Each row below holds a small network's activations on one record, seen along a few directions.
Here are examples, each followed by its value of one field, SUGO.
The largest differences between rows may come from other fields.
In the rows, 500 means zero.
Strong random noise was added to every row along 8 fixed directions; ignore it. To show where, here is one row again and again, with new noise each time:
[622 530 459 529 470 382 357 323 392 481 542 580 673 586 798 549 469 635
 571 472 601 663 437 421 631 466 409 519 480]
[435 747 527 435 529 292 703 609 590 475 497 546 375 567 408 242 442 307
 660 470 350 235 557 627 530 746 807 490 512]
[392 594 529 373 568 564 554 429 646 541 446 651 737 481 662 553 586 502
 372 587 492 552 600 439 548 471 461 533 490]
[583 680 446 530 417 430 483 504 518 551 696 900 734 561 563 371 537 504
 558 343 397 650 579 679 721 444 590 470 690]
[453 432 638 232 714 644 669 469 710 652 414 585 812 324 728 500 541 386
 425 550 446 328 635 467 528 467 467 467 441]
[429 398 541 394 410 467 706 584 746 539 574 868 739 590 531 549 567 503
 607 493 465 639 626 370 516 266 396 464 673]
[862 139 585 554 575 521 338 474 391 548 571 373 595 436 764 581 388 595
 728 394 580 386 426 384 498 268 227 515 466]
[429 642 587 413 681 407 380 246 475 632 435 369 593 420 813 541 448 576
 485 581 600 558 514 702 604 699 548 620 397]
[528 658 517 567 594 440 551 747 594 519 606 607 430 503 358 319 525 426
 617 407 326 297 597 777 487 522 614 619 666]
[587 620 445 539 501 602 379 438 456 384 439 481 580 530 613 524 554 507
 337 559 484 422 494 293 527 481 442 532 385]

[452 343 550 303 555 133 752 445 570 584 592 610 744 547 858 596 413 575
 780 384 602 695 393 458 564 608 495 329 517]	mogim
[409 526 484 371 559 554 627 386 573 528 492 634 712 457 577 537 506 393
 426 511 425 609 583 486 557 559 553 391 452]	pite
[538 403 435 460 449 486 398 228 372 422 317 348 658 509 797 593 475 575
 451 600 664 507 375 191 508 531 381 467 318]	bes
[653 610 350 792 424 421 259 561 196 247 503 292 228 646 444 539 528 669
 555 493 531 520 313 347 398 442 344 573 427]	kedi
[478 394 593 540 408 704 525 691 723 534 586 618 482 415 207 601 539 461
 495 516 435 539 688 503 429 251 360 574 631]	tilam
[439 237 669 399 498 625 522 337 642 740 490 447 650 369 658 625 443 582
 487 495 605 718 604 661 554 431 425 462 513]	mogim
[546 478 346 357 798 499 643 666 511 388 421 658 866 568 854 469 642 564
 451 560 558 422 405 184 376 379 215 472 527]	fara
[418 362 547 378 453 198 717 408 536 477 399 419 420 581 539 418 368 470
 805 519 605 522 516 509 472 647 650 460 495]	pite
[336 591 448 467 350 435 601 352 586 495 482 759 554 585 465 362 532 500
 506 576 515 665 565 694 659 576 647 418 592]	kekop
[725 417 473 599 441 494 259 271 235 523 538 426 599 430 777 523 454 642
 466 415 655 623 360 397 660 511 455 453 293]	kofig
[380 505 597 478 692 607 316 287 405 625 406 328 527 351 697 614 559 654
 366 626 609 620 525 642 501 560 417 625 370]	kedi
[529 388 527 441 397 550 531 527 579 555 580 598 622 514 489 455 518 475
 477 425 502 652 557 536 549 402 501 450 615]	mogim
[517 275 512 547 615 524 483 658 557 491 472 485 570 437 590 491 579 578
 600 530 563 411 496 617 390 334 305 666 659]	nuzi
[522 611 414 481 230 273 834 529 514 288 498 617 294 790 289 293 501 330
 573 492 379 395 452 219 479 635 733 320 475]	gibit
[418 440 579 165 965 482 614 303 525 680 259 237 736 285 928 541 493 500
 444 577 639 431 495 575 482 686 405 604 303]	pite
[614 375 724 566 306 784 351 400 496 498 504 190 232 333 247 643 408 363
 374 602 448 345 565 291 479 503 506 382 307]	mag
[317 347 503 378 620 212 810 886 716 549 553 823 639 631 480 344 589 612
 795 514 554 612 552 697 365 288 427 633 897]	kedi
[623 631 372 482 568 566 400 376 410 459 406 567 723 446 725 397 571 521
 354 515 544 496 529 493 630 505 541 489 485]	zoru
[683 742 449 786 403 610 221 401 329 458 679 466 446 545 315 585 585 527
 232 353 392 636 452 632 552 442 552 641 573]	dotud
[376 506 444 556 458 442 474 520 487 402 410 487 435 555 464 428 536 571
 478 622 594 545 536 566 492 493 505 593 608]	kekop
[567 232 683 582 404 547 531 524 613 603 565 472 377 429 353 498 418 418
 696 452 563 493 564 641 425 341 533 491 642]	mag
[451 440 572 320 525 497 815 594 680 601 586 701 702 426 568 505 504 487
 600 445 461 484 515 406 487 445 468 374 580]	mag
[701 508 363 905 498 535  90 647 263 375 528 425 418 544 497 493 562 665
 421 502 617 548 467 653 555 403 281 744 639]	nuzi
[381 602 569 606 372 673 345 493 537 527 509 223 130 439  40 657 522 457
 308 619 398 554 587 507 392 476 542 542 403]	tufe
[322 825 383 717 423 433 514 675 487 394 428 321 153 649 169 500 507 486
 400 615 408 411 469 485 326 708 662 613 423]	faruz
[487 938 218 747 389 597 452 737 471 337 576 714 435 601 201 393 666 507
 270 395 283 441 492 556 507 500 538 602 627]	bes
[415 526 305 708 377 502 345 503 465 306 495 644 573 701 577 662 653 659
 403 625 609 810 428 305 494 352 247 607 590]	nuzi
[641 610 480 530 421 474 397 355 392 531 560 457 505 454 547 326 377 437
 589 420 488 466 486 636 664 649 733 440 473]	tilam
[572 796 214 637 497 536 410 664 365 305 595 774 655 568 446 439 683 589
 346 397 367 528 464 484 578 385 430 579 673]	fel
[554 476 548 478 662 472 463 427 432 630 552 222 478 460 579 569 349 547
 529 475 504 474 401 613 467 704 507 546 393]	dotud
[562 401 478 428 580 465 560 516 433 488 584 571 663 466 707 547 459 574
 586 355 504 630 449 458 482 364 322 447 538]	gibit
[599 841 404 683 511 571 247 524 329 449 496 659 611 498 528 242 638 512
 332 478 420 494 533 861 696 619 659 588 550]	kofig
[350 494 626 419 747 402 632 736 606 584 383 386 412 420 545 468 533 483
 623 612 533 345 550 768 390 560 478 744 556]	kofig
[463 593 514 371 474 527 642 472 589 531 542 564 521 429 338 365 412 253
 433 537 398 415 586 449 535 618 720 332 447]	zoru
[321 354 676 278 641 620 725 541 738 625 377 298 553 340 465 584 506 434
 497 588 468 344 637 552 360 550 536 560 485]	dotud
[509 528 488 467 472 406 634 677 530 480 622 610 461 492 322 486 523 456
 669 402 341 465 506 535 476 401 559 435 574]	tufe
[848 412 472 506 620 490 295 371 188 466 467 363 597 392 756 396 366 490
 581 388 510 258 373 470 691 564 443 415 354]	fel
[432 630 503 473 567 779 417 553 659 548 443 491 515 374 307 469 627 414
 164 593 378 432 673 556 457 439 552 520 531]	zoru
[479 671 304 677 689 438 269 548 344 324 394 451 594 612 780 547 663 863
 389 628 702 668 416 515 384 417 235 777 619]	fara
[656 533 272 560 659 449 521 834 332 241 462 423 446 608 522 351 606 496
 581 470 475  88 428 346 304 439 449 593 435]	tufe
[432 636 283 562 635 639 416 723 510 386 482 531 583 566 560 536 681 536
 300 471 415 318 505 386 335 395 322 614 511]	bes
[726 458 629 380 630 774 454 405 411 566 496 386 618 158 592 447 390 318
 225 384 362 234 539 543 593 558 546 323 265]	gibit
[768 300 503 632 605 737 320 581 399 644 682 561 655 258 448 510 506 487
 494 369 397 401 585 781 580 295 373 529 675]	fel
[477 513 535 377 281 835 599 345 608 572 537 693 591 339 345 496 503 273
 191 482 322 501 629 365 690 427 604 182 405]	kekop
[706 621 446 477 476 323 498 433 306 605 639 520 569 533 597 330 403 444
 741 278 428 500 356 590 686 621 634 363 457]	faruz
[735 324 584 450 498 719 438 409 433 505 341 412 461 344 587 453 431 409
 408 593 562 284 519 393 527 531 506 441 385]	fara
[428 790 283 472 623  85 714 766 546 368 609 756 632 669 632 382 533 651
 737 340 492 544 358 491 470 579 519 569 656]	tilam
[584 249 630 390 480 411 452 226 405 706 486 360 662 389 793 588 355 571
 723 494 656 628 441 568 575 490 489 442 400]	faruz

Which value of SUGO does each new row have?
[243 362 482 342 579 440 670 614 735 438 349 591 604 664 488 650 616 561
 455 661 580 541 494 254 321 295 327 552 640]	fel
[625 582 426 746 372 369 317 540 322 423 544 424 332 635 373 446 486 557
 648 408 557 529 393 630 522 497 644 584 564]	faruz
[688 749 302 839 393 288 180 577 284 466 779 674 348 666 320 454 563 747
 589 342 447 831 392 881 685 452 549 657 716]	tufe
[534 629 593 514 491 460 390 358 405 584 547 514 497 423 591 394 459 493
 497 491 548 518 554 684 671 705 666 531 486]	mag
[578 446 466 690 590 115 471 524 319 365 523 297 230 712 538 488 363 608
 854 338 582 485 324 536 359 558 512 604 510]	pite
[487 682 549 414 588 461 497 324 469 668 650 487 623 420 587 451 447 466
 456 396 403 601 505 825 615 654 661 575 520]	dotud
[490 504 571 490 396 368 438 342 406 605 505 445 509 501 579 548 345 529
 631 482 582 687 479 534 612 555 522 464 399]	faruz
[494 621 500 469 705 679 431 514 491 547 496 476 575 308 575 521 646 544
 200 445 431 432 587 657 512 555 505 576 464]	gibit
[488 337 688 264 473 735 690 354 599 665 391 398 540 258 443 505 460 220
 356 604 382 262 663 394 533 474 689 330 305]	tufe
[633 472 433 662 926 530 304 725 391 500 562 391 683 381 800 552 606 754
 546 488 603 446 408 727 364 401 170 806 645]	mag
[610 554 368 614 328 860 307 573 398 284 399 455 415 581 316 596 666 438
 131 646 440 292 605 145 411 332 407 478 326]	tufe
[613 343 640 532 324 723 577 603 509 479 595 480 308 421 123 469 420 253
 512 410 335 317 536 342 495 338 632 252 450]	kedi
[738 247 628 603 390 587 308 334 334 527 483 354 331 445 540 499 382 513
 577 543 643 473 550 436 570 450 444 500 431]	fara
[796 230 562 566 250 364 547 554 431 543 720 679 532 584 503 414 332 367
 824 237 450 585 514 497 692 418 547 240 612]	mogim
[659 583 364 508 692 456 592 613 409 351 538 621 785 628 738 461 594 537
 535 270 420 370 347 336 499 414 439 502 533]	dotud
[402 635 496 446 432 427 657 550 575 499 649 705 661 557 534 497 578 498
 462 360 356 638 533 491 557 482 577 404 612]	mogim
